A small network was shown many inputs. Here are its activations along a few directions, one row for each input.
In each table, some parts of the input vary, and every possible input appears once, in random order.
Descriptions start from the smaller parts, as in this example, which fits no table here: one of 4 places along a line, together with either a single point or one of 11 places around a ring or (one of 3 separate values, together with one of 8 places around a ring).
Shared parts are said once, and a part with two or three values counts as separate values.

Other details of the inputs shift rows strongly along two fixed directions, in all tables alike. That doesn't count.

A family of inputs:
R1: [-28  -5 -39 -64 -32  37  48 -29  19  46  -2  76 -50]
R2: [ 26 -12 -73 -83 -13 114 -46  10 -60 -54 -19  26 -59]
R3: [ -1   4  -1 -19   8   1   7   0  15  23  26   3  -4]
R4: [ -9   2   7  10 -13  -6   4 -13 -11 -18   5 -17 -11]
R5: [ -2 -18  -9  -5  -3  -9 -22  11  -8 -11  16   3  10]
R6: [  77   16   -4    0   22   48 -117   58  -54 -105  -58  -66   23]
R7: [ 38  10  22  22  28  -2 -14  15  31   2 -18 -35  29]
R8: [-12 -20 -12  16   1 -16   5  -7 -19   5  -7   8 -12]
R9: [ 12   1   4  28   5 -22 -25  14  19  -7 -11 -29  62]
R10: [-11  17  56  51   8 -71   9  -5  32  24  32 -39  38]
R11: [ 28  23  33  43  16  -7 -27  12  17 -23 -24 -33  30]
R12: [-11   5  21  66  11 -57  31 -16  37  35   8  -9  35]
R13: [-28 -31 -12   8  -6 -10   8  -7 -12  -6  11  -5 -10]
R14: [-40  -3 -13 -90 -15  32  70   1 -41   7  32  81 -65]
R15: [-30  -2  14  18   1 -36  68 -36  18  77  24  21 -26]
R16: [ -8  13   6  -2 -19   4   1  -7  17   6 -13  14  10]
Description of these inputs: either a single point or (one of 3 separate values, together with one of 5 places around a ring).
Q: Change only the choice among 3 separate values in R13. List by row number the other rows that result.
A: R2, R4

A family of inputs:
R17: [ -8  -3  20  56   9 -50  14 -18  12  28   7 -20  16]
R18: [  2   8  -9 -29  -1  21   9   0  17  18 -12  26   6]
R19: [-10  13  39  50   0 -55  12  -6  22  16   2 -11  24]
R20: [-13   6   5  -4 -17   2  15  -6 -19 -18 -10  19 -27]
R21: [-33 -10 -10 -20 -20  -8   0   7 -16 -16  13  21  -7]
R22: [ -9   6  23  43  -4 -38   8  -3  45  25  -9  -7  44]
R23: [ -4  15   9 -23   0  13  29   1 -13  -1   5  15 -26]
R24: [-11   6  38  15  20 -47  15   7  14  10  42 -21  46]
R25: [  85   -2  -33  -24   37   69 -110   56  -14  -78  -50  -54   45]
R26: [-11 -27 -15 -28   0   4  10   1 -16   2  32   9  -9]
R27: [  6  -6 -11 -12   8  13   6  -2  -7  11   4  14 -27]
R28: [ 56  27  43  27  42 -16 -55  43   5 -35 -13 -66  62]
R29: [  1  17   1 -30 -10  20  10  -5   9  13   0  16 -17]
R30: [  8  -5 -38 -47 -10  57 -10  -8 -11  -5  -6  25 -48]
R31: [-25 -28 -25 -15 -16  -6   3  -1 -26  -2  15   6 -10]
R32: [-10   9  -5  -5 -29  14  -2 -12   5  -2 -10  22 -19]
R33: [ -6  -3 -23   5 -16  17  -1 -21  -1   7  -5   9 -23]
R34: [ -4 -10 -38   3 -15  16   4  -9  12  15 -15  21  -6]
R35: [-13  -4  30  52  12 -43  25 -20  -1  14   6 -28   8]
R36: [ -1  -7   0 -12  10  18  18  -4 -18  -2   5   3 -33]
Q: Changing only one part turns R29 into R30. The same change can be made to R23. Which row results?
A: R36
Q: What is each input in this table made of?
A: one of 4 separate values, together with either a single point or one of 4 places along a line
Q: Change only the place on the line of 4 in R32. List by row number the other rows that result.
A: R19, R20, R22
Q: Which other rows agree with R17 in the choice among 4 separate values? List them by row number.
A: R31, R33, R34, R35

A family of inputs:
R37: [-26  13 -40 -58 -51  51  23 -28   0  24 -12  78 -59]
R38: [ 63  22   6 -28  21  48 -91  57 -67 -98 -22 -19 -14]
R39: [  4   2  -7   3  -6  14  19 -19  28  27 -11   9 -12]
R40: [ 48  39   9 -15   8  39 -51  29  -3 -32 -34  12 -16]
R41: [-19  -5   2 -31  -6   8  17  -1  12  -2  22   8   2]
R42: [ 57   7  -5  21  37  19 -45  25   8 -21 -42 -31  41]
R43: [-31  -6 -25 -71 -17  39  47   2 -15   5   5  70 -42]
R44: [ 52   3  40  83  48 -39 -50   9  53   3 -11 -92  93]
R45: [ 23  -7  16  11  30  -6  -7  25 -32 -32  -6 -32  16]
R46: [-20 -16 -12 -16  -5 -14  16  -9  28  37  40  13   8]
R47: [-38  -4  65  64  20 -92  59  -6  18  25  34 -26  50]
R48: [ 20 -10 -41 -46   1  65 -36   9 -64 -47  -8   5 -51]
R49: [-52  15  52  15 -12 -78  79 -40  49  84  57  12  13]
R50: [  8  27  83  48  34 -64   8   6  43   5  29 -78  76]
R51: [-51  15  63  78 -11 -88  66 -47  44  48  23 -21  18]
R52: [-62 -11  43  44  -5 -98  81 -21  17  64  44  17  21]
R53: [  0   3 -22  -1  -7   2  16  -4  26  31 -10  34   8]
R54: [-14  -4  12  50  -4 -50  23 -27  66  60  22  -6  41]
R55: [ -1  11  43  53  20 -53  60 -19  52  58  -2 -10  31]
R56: [-32 -22 -48 -30 -40  40  35 -32 -21  14 -10  58 -81]
R57: [ 20  -3 -25 -50  -4  65 -21   8 -63 -53  -9   2 -54]
R58: [  5 -12 -47 -82 -21  62 -39  20 -24 -30   0  34 -20]
R59: [ -4   9 -59 -55 -42  69  -3 -15  -2  12 -18  66 -56]
R60: [ -4 -29 -61 -23 -22  52 -18 -13 -28 -10 -19  34 -56]
R61: [ 23  -1  -7 -14  26   1 -31  36   2 -11   1 -16  40]
R62: [ 39  -6   6  49  34 -14 -46  24  -9 -30 -35 -49  39]
R63: [ 49   0  16   9  58  -3 -43  40   0 -22 -11 -54  54]
R64: [-25 -32 -15   3   2 -13  27 -24 -12  22  31  10 -27]
R65: [ 17 -10   2  20  27 -21 -40  38 -23 -31   2 -38  44]
R66: [-27   9  22 -23  -5  -9  79 -34  18  57  35  22 -40]
R67: [-33  -7   1  20 -14 -26  70 -28   4  42  -4  37 -36]
R68: [-40 -12 -52 -60 -43  37  29 -23 -42   8  26  66 -79]
R69: [ 46   6 -27 -57  21  71 -53  24 -31 -41 -14 -15 -20]
R70: [-14  -8 -23 -63  -3  35  55  -4 -13  25   4  57 -51]
R71: [-29   3  -8  -9 -23 -12  49 -19  27  49  -6  59  -5]
R72: [-23  24  21  10 -19  -5  38 -27  33  27  -2  14  -7]
R73: [-19  24  36  34  -9 -44  33 -21  12  30   6  30 -35]
R74: [  5 -14 -65 -35 -22  52 -35  21 -39 -33 -35  41 -34]
R75: [ -2  -7   2 -23   9   5  25  -7  12  19  20  -3 -10]
R76: [ 31  13  35  16  23   2 -55  30 -32 -79  -2 -74  42]
R77: [  8  29  34 -20   6  -6  16  10   4  15  21  29 -27]
R78: [ 22  15  60  52  26 -59 -47  22  -5 -36  15 -89  75]
R79: [-10  -1 -16 -10 -26   6   1 -15  28  22  -5  28   5]
R80: [-20   9  -8   5 -16   5  55 -47  30  67   2  41 -41]
R81: [ 19 -16  29  63  33 -61 -50  23  12 -22  29 -87  81]
R82: [ 35   7 -25 -23  -4  62 -69  27  -1 -61 -44 -16  19]
R83: [-17   7 -12 -38 -14   5  26 -14  11  34  34  26 -21]
R84: [ 32 -18 -28 -19  28  36 -47  36 -55 -51 -19 -12  -3]
R85: [  5   3  19  36   9 -19 -13  17  -2 -32 -28 -24  35]
R86: [-44 -16  11   7 -14 -30  40 -19  -4   3  35   7  -5]
R87: [ 48 -12   9  13  35  14 -67  37 -35 -70  -7 -76  32]
R88: [  47   -4  -30  -13    0   65 -109   45  -41 -112  -55  -46   17]
R89: [  4  11  -6 -11  -3  23   7   8  10 -10 -30  23   9]
R90: [-10  -2  -5  25  -8  -5  12 -29  -4  18  -7   1 -30]
R91: [-38   4  -4   3 -39 -14  21 -30  -3  19  -2  28 -31]
R92: [-33  -2  30  56  -7 -76  36 -12  24  38   2   0  32]
R93: [ 15  -8  45  56  26 -65 -49  26   5 -30  20 -83  85]
R94: [-20  -5 -63 -40 -49  53  -8 -16 -30  -6 -16  55 -71]
R95: [ 11 -19 -25  22  -8   3 -52  11   1 -22 -11 -23  18]
R96: [-13  -8 -39 -79 -18  47   8  17 -26  -2  -3  67 -32]
R97: [ 46  13  15  30  19  17 -59  19 -19 -55 -37 -66  15]
R98: [ -5  24  50  53   8 -44  54 -34  54  60   7 -23  15]
R99: [  7 -11 -14  13 -15   1 -51  12  -8 -34 -20 -20  19]
R100: [-32 -21 -14 -22   1  -8  54 -33  24  62  39  34 -28]
Q: Changing only one part turns R81 into R54. The same change can be made to R57. Which row results?
A: R98
Q: Changing only one part turns R44 into R64. The same change can be made to R89. Which row results?
A: R47
Q: What is each input in this table made of?
A: one of 4 separate values, together with either a single point or (one of 3 separate values, together with one of 5 places around a ring)
Q: Change only the choice among 4 separate values in R74. List by row number the other rows that result.
A: R53, R61, R65
Q: Change only the place on the ring of 5 in R46. List by row number the other rows that result.
A: R41, R58, R75, R100

A family of inputs:
R101: [ -2  10  55  50  16 -57  -4  -2  24   2  15 -64  59]
R102: [ 23   4 -27  -6  -6  41 -22  -6  10  -1 -22   1  -8]
R103: [ 21  19  40  39  17 -36  -4   7  45  17 -14 -25  54]
R104: [ 15  10   2 -32  -1  27 -38  24 -28 -33   3  -9  -1]
R105: [ 15   5  -9 -33  17  23  -9  16 -37 -19  -2   6 -20]
R106: [ 31   6 -16 -32   8  40 -26   8  13  -4 -18   4 -16]
R107: [-19 -20 -38 -20 -26   9   1  -2 -18  -1   1  31 -27]
R108: [ 22  16 -22  -8  -5  36 -30  13   3 -20 -42  13   8]
R109: [ 15   0 -13 -34  11  25 -37  36 -20 -31   2  -8   7]
R110: [-52  -8 -12 -29 -21 -13  90 -42 -11  59  31  68 -63]
R111: [ -7  -1 -12 -14 -15  13 -20  -2 -19 -25  -7  -1 -11]
R112: [ 17  -5 -19 -29   4  25 -37  29 -20 -34   0 -11  12]
R113: [ 12 -11  37  60  30 -56 -13   6  22  -5  12 -59  66]
R114: [ 11  10   6 -22   1  20  -3  15 -24 -25   7   6 -20]
R115: [-16  -6  34  39  13 -59  24  -1  31  23  22 -40  52]
R116: [ 16   2  49  54  39 -49  -1  11   7  -4   1 -70  56]
R117: [ 16   4 -22 -16  -3  44 -12  -5  15   6 -21   4 -13]
R118: [ 20 -13 -15   3   4  17 -36  20 -41 -31 -21 -12 -12]
R119: [  2 -15 -31 -23 -11  20 -21  15 -19 -27  -9   2   0]
R120: [-19  -4 -14 -15 -17  19  15 -11 -19 -14  -3  27 -46]
R121: [-54 -30 -26  -9 -33 -12  61 -39  -1  49  27  69 -53]
R122: [-40  12  53  41  -6 -80  92 -38  73  99  24  33  11]
R123: [  6  -4  43  60  28 -59   8   1   8   9   5 -54  42]
R124: [ 39   7 -19 -21   7  43 -38   8  11 -12 -22 -10  -2]
R125: [ -8   4  37  58   6 -61 -15  -7  14   3  11 -45  37]
R126: [-66  -6  -2 -17 -36  -9  98 -48   3  51  29  67 -69]
R127: [  8   5  -9 -32 -11  28 -31  11 -26 -30   3  -2  -5]
R128: [  7   6  -2 -20  -5  22   0   5 -23 -26   5   9 -24]
R129: [-20 -12  30  35  16 -47  34 -15  26  27  25 -20  35]
R130: [ -2  14 -32  -7 -21  26   0  -7   4   8 -28  43 -16]
R131: [ 22  -8 -17 -24  15  29 -38  22 -22 -38   2  -9  11]
R132: [  9  18  31  39  11 -26   4   2  43  19 -19 -20  48]
R133: [ 20  -2 -12 -29  23  30 -38  29 -23 -35   3  -6   5]
R134: [  2  -2 -13  -1  -8  20 -26   8 -28 -36 -13   6 -33]
R135: [-46  -4 -36  -5 -43   7  73 -61  26  83  14  76 -64]
Q: Changing only one part turns R122 into R103. The same change can be made to R106. Which row results?
A: R124
Q: What is each input in this table made of?
A: one of 5 places along a line, together with either one of 2 separate values or one of 5 places around a ring
Q: Change only the choice among 2 separate values in R135. List by row number the other rows that result.
A: R130

A family of inputs:
R136: [ 13   9   4  20   0  -2 -18   2  17  -3 -22 -17  23]
R137: [-15  -7  22  38   1 -46   4  -8  18  11  18 -27  32]
R138: [ 11   5  21   3  17 -11  -2  12 -11 -12   6 -19  11]
R139: [-11   7  36  40   5 -44  13  -7  11   8   8 -22  20]
R140: [ 16   7 -26 -17 -10  44 -23   1 -15 -18 -26  14 -25]
R141: [-41 -12 -54 -43 -44  32  49 -27  -4  40 -10  95 -67]
R142: [ 12  -4  13   6  22 -11  -4  13 -11  -9  10 -26  14]
R143: [-37  -5 -15 -19 -19  -7  64 -25  25  59  12  68 -27]
R144: [ 15  12  11   4   8   1  -7   6  24   3 -10 -12  25]
R145: [ -2 -14  -2  17   5 -14 -11   1  -7 -10   5 -20  13]
R146: [  3  10  18  -1   4 -11  -9  11   2 -10  10 -15  17]
R147: [  2  -3   8  -1   6 -11 -14   9   2  -6  15 -20  25]
R148: [  7  -5 -19 -21  -6  32 -18  10 -37 -35 -16  11 -28]
R149: [  6 -14 -31 -23  -4  36 -19  11 -39 -34 -13  10 -30]
R150: [ 22  15  16   9  15   4  -9   5  16   0  -6 -18  16]
R151: [  6  11  22   0  11 -10  -4  10  -4 -11   5 -14  11]
R152: [ 20   4   7   6  15   4 -12   1  20   7  -1 -22  13]
R153: [  2   1 -21 -23 -18  30 -26  10 -25 -34 -11  13 -20]
R154: [ 12 -12 -27 -37   5  36 -27  17 -29 -28   0   1  -8]
R155: [-41  -2  17  41 -14 -54  73 -54  47  83  26  19 -14]
Q: What is each input in this table made of?
A: one of 2 separate values, together with either one of 4 places along a line or one of 6 places around a ring
Q: Changing only the choice among 2 separate values turns R145 into R154. The same change can be made to R148. Which row results?
A: R138
Q: Change only the choice among 2 separate values in R143. List by row number the other rows that result.
A: R141

A family of inputs:
R156: [-50  -8  39   2 -15 -64  30   8  13  12  38   0  42]
R157: [  3  33 -13 -96 -34  73 -36  16 -68 -77 -15  54 -72]
R158: [ 10  -8 -24 -13   8  39 -17   6 -49 -61 -21 -10 -52]
R159: [-15  12 -88 -58 -52  90  -3 -14 -31   6 -50  95 -81]
R160: [ 19  36  52  18  -5 -25  33 -15  60  58  -5  -5   3]
R161: [-30 -21   3  60 -32 -43   9 -37  33  27  25 -16  15]
R162: [-28 -32   6  45  13 -72  34  -1  -7  28  16 -11   4]
R163: [ 19 -31 -32 -45  24  34 -14  32 -63 -30  -5   5  -6]
R164: [-18  -2  13  80 -12 -50  22 -22  14  26   0  10   5]
R165: [  -2  -16  -83 -101  -36   83    6  -11    2    8  -21   90  -51]
R166: [-22  -2   0  50   1 -45  26 -17  35  50 -26   9  34]
R167: [ 18  -7 -31 -54   9  55 -50  10   7 -16  27  -7  -1]
R168: [ 28  40  87  68  38 -85 -51  55   5 -49  16 -86 115]
R169: [ 68  34  15  41  30  38 -92  42   4 -73 -83 -84  60]
R170: [ -7   2  27  29  24 -45  49 -12 -13  36  43 -15  12]
R171: [ 99  38  50  -2  64  35 -97  59   1 -62 -24 -91  44]
R172: [-42  -4  43   7  -4 -74  38  21  -1  13  26  16  40]
R173: [ 98  36  26  12  43  40 -80  65  26 -66 -61 -84  72]
R174: [  6  -7 -55 -18 -18  48 -42  -1  -1 -20 -47  11   7]
R175: [-27   1 -14  -8 -31 -18  45 -50  69  72  39  31   2]
R176: [-28 -20  18  15   3 -38  27 -27  10  36  64 -38  20]
R177: [-10   3  47  25  30 -30  72 -21  -5  20  28 -32   2]
R178: [ 14  -5 -23   8 -13  56 -28   1 -28 -60 -50  17 -38]
R179: [ 46 -28 -10  23  35   1 -98  53 -36 -81 -21 -94  51]
R180: [ -5 -12  25   6  45 -41  37   7  35  54  28  12  33]
R181: [-66  27  51  -7 -23 -46  94 -25   9  17  35  47 -17]
R182: [  2  19  49  11  38 -18  59  -2  45  40  22 -10   8]
R183: [ 22   0 -44 -38 -37  92 -56  -7 -58 -61 -52  47 -88]
R184: [-29 -31   4  61 -16 -49  22 -24  26  24   3  -3  22]
R185: [ 12 -10 -42  -8   0  24 -34  18 -56 -42  -8   3 -43]
R186: [ -48  -11  -55 -103  -68   64  -16    8  -42  -33   26   65  -59]
R187: [  0  15  57  20  20 -40  50 -31  -9  31  33 -33 -15]
R188: [ -9  34  43  49 -14 -30  18 -36  39  52 -25 -10  -4]
R189: [ 41  14 -22 -47  29  57 -34  35 -13 -17   1  18  -9]
R190: [ 40  -5 -42 -47   9  44 -31  30   5 -12 -40  32  14]
R191: [-91 -40 -44 -24 -61 -17  83 -64  -2  70  61  66 -91]
R192: [ 12  27  17  26   5 -34  33  -7  57  58   4  12  31]
R193: [ 31   4 -12 -17   5  35 -55   5 -59 -61 -21 -23 -57]
R194: [-27   4  -3  43 -25 -31   7 -45  54  46  11 -18  29]
R195: [-84 -45 -38 -60 -34   2 118 -56 -19  79  56  88 -76]
R196: [  9 -32 -49   3 -14  32 -36  21 -37 -39 -46  32 -17]
R197: [ 43  -3  53  42  74 -48 -45  32  49  -3  21 -91 110]
Q: Changing only one part turns R167 into R197. The same change can be made to R186. Which row results?
A: R156
Q: What is each input in this table made of?
A: one of 6 places along a line, together with either a single point or one of 6 places around a ring
Q: Change only the place on the ring of 6 in R166. List by row number the other rows that result.
A: R162, R163, R180, R190, R196
Q: Which other rows agree with R192 in the place on the line of 6? List them by row number.
A: R159, R164, R168, R170, R185, R189
